A small network was shown many inputs. Here are its activations along a few directions, one row for each input.
Each table varies a few parts of the input and shows all the possible inputs, shuffled.
A made-up example of a description, with smaller parts first: one of 8 places around a ring, together with either a single point or one of 9 places along a line or (one of 3 separate values, together with one of 4 places along a line).
Shared parts are said once, and a part with two or three values counts as separate values.

Other details of the inputs vary at random and push rows far along two fixed directions, the same in every table; ignore that.

Table:
r1: [-18 -15  -5  55 -10 -50  -3   0 -42  -1 -12  25  -7 -23]
r2: [ 30  31   6 -53  -4  20   5  -5  31 -12  17 -24  21  17]
r3: [ 33  30  -2 -42   4  36  10  -8  33  -9   5 -34   0  25]
r4: [-13  -3 -15  -7  40   9 -26  40 -28 -38  12 -27 -16  19]
r5: [-16   1 -11 -11  33  -1 -25  40 -29 -42  18 -29 -11  12]
r6: [  7  17 -22  -4  20 -26 -24  31 -48 -48  13 -23 -17  19]
r7: [-17   3 -13 -19  25  -3 -35  39 -36 -38  25 -21   1  12]
r8: [  6  -2  10  -6 -34   6  25 -38  33  41 -12  31  23 -16]
r9: [  6  -2  13  21 -23  12  28 -38  40  44 -24  17   1 -12]
r10: [-14  -5 -13 -14  34   0 -27  41 -27 -42  17 -24 -12  14]
r11: [ 12  -1   7 -16 -30   7  19 -35  35  30  -9  23  26 -11]
r12: [-41 -32   9  38   5 -25  -7  14 -28  13  -2  34   6 -26]
r13: [ 36  29  -1 -56  -1  33  11  -7  35 -11   9 -29   1  25]
r14: [ 34  11   0   6 -36 -19  24 -40  17  17 -16  18   6  -6]
r15: [ 36  29  -2 -43   6  38   4  -2  27 -11  10 -37  -6  28]
r16: [-37 -36   7  47   2 -20  -5  11 -27  13  -6  23 -11 -26]
r17: [ 26   7   5  22 -38 -24  22 -37   6  23 -15  20   1 -13]
r18: [ 41  36  -7 -54   9  41   2  -5  41 -16   5 -41  -4  37]
r19: [ 11   0  11  11 -21  18  29 -36  42  44 -24  17  -3  -5]
r20: [-14   3  -3 -16  29  -5 -32  43 -33 -38  29 -23   0  11]
r21: [ 12  -4  11   8 -21  21  33 -36  37  43 -21  19   1  -8]
r22: [-36 -31   4  57   8 -13  -8  10 -23  18 -13  19 -20 -18]
r23: [-45 -29   1  38  -1 -27 -11   8 -30  11  -4  31  11 -28]
r24: [-40 -36   8  37   4 -27 -10  13 -26  10  -1  34  10 -27]
Each input here is: one of 4 separate values, together with either a single point or one of 5 places along a line.
- Changing only the choice among 4 separate values turns r7 into r23. The same change can be made to r16. Which row results? => r5
- List by row number the other rows that have the choice among 4 separate values in common with r12. => r6, r8, r13, r19, r21
- Start at r11 and move only the place on the line of 5, one step at a time. The first step leads to r24. Which rows follow, in order? => r10, r4, r18
- Which other rows does r6 become when the choice among 4 separate values takes its other values? List them by row number. => r1, r14, r17
